A small network was trained on invented records. Each row is its activation on one of them, seen along a few directions.
Here are examples, each followed by its value of one field, M.
The largest differences between rows may come from other fields.
In the rows, zero is written as 500.
Random noise pushes rows far along 3 fixed directions. That doesn't count. These rows show it; they differ only by the noise:
[270 425 476 565 386 551 620 575 476 587 788 514 325 418 467 491]
[265 289 466 567 362 714 438 536 441 662 701 521 353 401 420 427]
[358 232 501 537 411 735 270 482 413 693 542 545 488 453 442 389]
[500 477 482 452 425 677 418 508 593 480 414 410 533 547 362 428]
[565 544 559 450 529 417 473 496 532 480 430 495 640 604 523 482]

[718 665 488 443 559 381 635 499 543 335 302 493 514 532 536 585]	m1
[476 295 509 460 503 801  62 399 507 616 324 459 701 605 350 345]	m9
[690 764 513 450 637 253 707 495 528 295 390 490 530 535 606 634]	m5
[387 217 554 512 470 685 138 441 413 732 487 552 644 535 477 362]	m2
[485 400 426 508 387 744 452 504 520 513 438 463 379 415 382 451]	m1
[381 646 474 521 524 398 703 543 507 420 714 486 403 493 495 579]	m3
[483 364 615 495 567 407 275 441 406 652 491 597 730 600 612 432]	m2
[637 494 616 510 641 161 507 458 337 549 447 690 660 547 767 560]	m1
[374 445 475 531 507 566 463 490 430 551 618 532 439 471 483 504]	m3
[524 612 508 458 554 516 457 477 565 424 458 426 581 553 465 503]	m8
[512 496 576 462 595 469 282 439 510 555 441 491 736 623 518 450]	m8
[525 634 440 466 512 555 607 507 553 361 462 425 420 484 431 562]	m7
[631 490 486 548 596 362 577 474 357 498 428 638 418 378 670 597]	m4
[383 384 501 524 425 593 461 516 480 585 600 513 462 481 460 440]	m10
[507 550 509 425 490 575 386 482 646 447 414 382 658 665 358 429]	m9
[403 432 527 501 472 494 392 499 556 590 575 463 604 597 436 426]	m6
[585 442 594 501 645 316 393 432 319 574 437 655 642 519 716 538]	m7
[584 654 638 439 663 187 440 460 535 472 473 510 825 711 626 510]	m8
[445 630 568 474 577 244 585 516 546 476 644 503 643 664 543 532]	m9
[446 400 532 506 569 527 311 439 403 593 507 565 600 541 532 467]	m3
[683 589 541 400 521 492 402 476 648 410 242 398 724 672 416 432]	m10
[411 550 564 510 513 307 572 531 536 541 675 503 580 587 551 498]	m2
[221 294 516 597 428 500 429 529 429 731 815 562 449 475 495 435]	m6
[606 513 591 435 566 396 385 465 509 505 363 517 736 644 550 463]	m10
[611 513 567 454 640 461 287 411 452 505 331 522 719 578 574 491]	m5
[235 542 526 573 475 221 724 592 520 582 937 518 440 548 539 549]	m6
[451 371 446 559 418 660 470 509 431 571 523 533 345 355 483 487]	m4
[604 553 411 495 505 618 556 493 525 390 355 455 365 402 455 555]	m4
[447 603 477 527 503 408 718 542 480 426 650 512 351 427 556 586]	m7
[617 672 514 444 606 416 527 466 536 370 393 453 580 544 535 556]	m5

Here are new rows. What is M for each?
[478 534 555 508 514 321 590 525 502 520 594 531 551 559 571 507]	m10
[532 468 483 593 585 312 652 499 310 542 580 676 338 332 716 624]	m4
[464 660 544 494 604 249 642 510 490 439 647 532 554 584 592 578]	m3
[519 359 520 561 519 479 421 472 345 616 486 631 469 402 627 511]	m4
[449 551 501 486 448 484 606 541 564 462 583 458 473 529 459 490]	m10
[611 765 525 425 621 313 617 493 582 311 433 443 624 637 513 575]	m3
[499 642 481 451 521 575 488 498 621 396 474 375 547 549 395 500]	m8
[466 301 635 515 585 378 226 426 344 721 513 652 746 589 662 423]	m2
[446 535 491 482 430 549 562 541 582 464 557 437 476 528 419 470]	m10
[351 569 520 514 525 384 587 526 523 510 726 497 516 569 494 523]	m9
